Here are a small network's activations along a few directions, averaged over the inputs that share one value of a field.
Values that are neighbours, or in one group, have similar rows; names and order tell nothing.
(in the rows, 500 means zero)
Random noise pushes rows far along 5 fixed directions. That doesn't count. These rows show it; they differ only by the noise:
[438 232 331 673 717 192 765 507 415 731 639 697 625 271 520 148]
[577 478 431 548 634 525 504 688 582 406 531 533 548 373 383 429]
[577 567 515 437 465 523 531 461 525 615 507 433 589 552 547 464]
[527 615 420 414 355 355 473 363 481 533 528 311 495 551 504 633]
[538 405 312 530 696 332 648 599 572 546 657 540 597 310 434 342]
[601 580 641 402 457 680 521 501 594 635 490 428 660 616 634 435]
[596 539 387 419 574 425 622 472 551 664 596 460 609 468 503 400]


Teze, 13 values:
v1: [365 392 523 531 393 310 484 380 371 557 562 461 532 563 643 447]
v12: [470 554 512 348 456 437 619 321 597 622 594 377 541 566 652 603]
v4: [508 552 538 486 401 496 433 442 474 484 489 381 525 551 524 597]
v13: [474 509 379 467 494 317 625 254 387 698 489 529 424 554 538 490]
v5: [522 552 555 461 388 484 473 448 462 522 531 398 533 606 590 553]
v10: [465 463 682 544 415 650 519 408 471 610 403 513 617 601 642 490]
v3: [317 405 380 435 453 279 582 388 566 475 688 433 399 430 546 547]
v9: [567 623 493 462 508 568 517 426 463 553 392 527 467 535 393 553]
v2: [576 644 403 460 555 543 491 465 430 566 420 604 322 562 379 512]
v8: [505 529 476 405 576 583 520 459 515 570 536 561 437 498 512 456]
v6: [406 455 695 270 401 710 417 587 706 379 631 389 587 593 745 599]
v11: [376 501 512 450 371 325 470 303 484 480 548 369 403 600 651 666]
v7: [414 423 467 582 466 351 536 475 481 474 550 460 547 445 521 543]
The values of Teze form a line.
Which values are neighbours of v11? Give them in the order they are listed.
Answer: v13, v2
Which values are neighbours of v9? Give them in the order they are listed.
Answer: v12, v10
Which values are neighbours of v1? Give them in the order they are listed.
Answer: v5
Which values are neighbours of v3? Give them in the order they are listed.
Answer: v8, v6

Kuv, 13 values:
g13: [416 309 545 640 574 345 507 586 417 504 572 552 561 511 660 301]
g9: [494 429 492 609 505 352 540 511 308 573 476 525 594 427 486 447]
g1: [527 500 543 481 517 808 439 600 377 499 342 718 443 486 359 387]
g12: [414 368 522 564 552 536 290 729 480 142 562 576 436 384 428 507]
g7: [533 640 539 444 346 435 491 290 569 524 477 237 528 567 552 690]
g11: [576 594 414 331 624 628 541 574 622 571 536 585 406 478 375 392]
g10: [584 461 192 554 556 218 480 530 349 545 518 554 465 272 204 449]
g5: [581 574 242 564 563 333 617 407 476 541 507 531 417 404 282 550]
g4: [734 815 412 337 476 689 356 643 601 417 546 350 417 648 366 613]
g8: [516 579 404 465 500 532 488 474 496 440 441 549 287 497 319 607]
g3: [503 647 247 458 504 218 539 263 479 480 516 355 358 496 417 789]
g6: [329 372 764 693 180 384 521 263 325 606 335 447 617 616 755 516]
g2: [382 410 322 487 668 259 648 406 499 561 586 600 408 405 486 499]
The values of Kuv form a line.
Which values are neighbours of g1? Give them in the order they are listed.
Answer: g12, g11
Which values are neighbours of g3? Give them in the order they are listed.
Answer: g5, g2
Which values are neighbours of g9? Give them in the order they are listed.
Answer: g10, g6
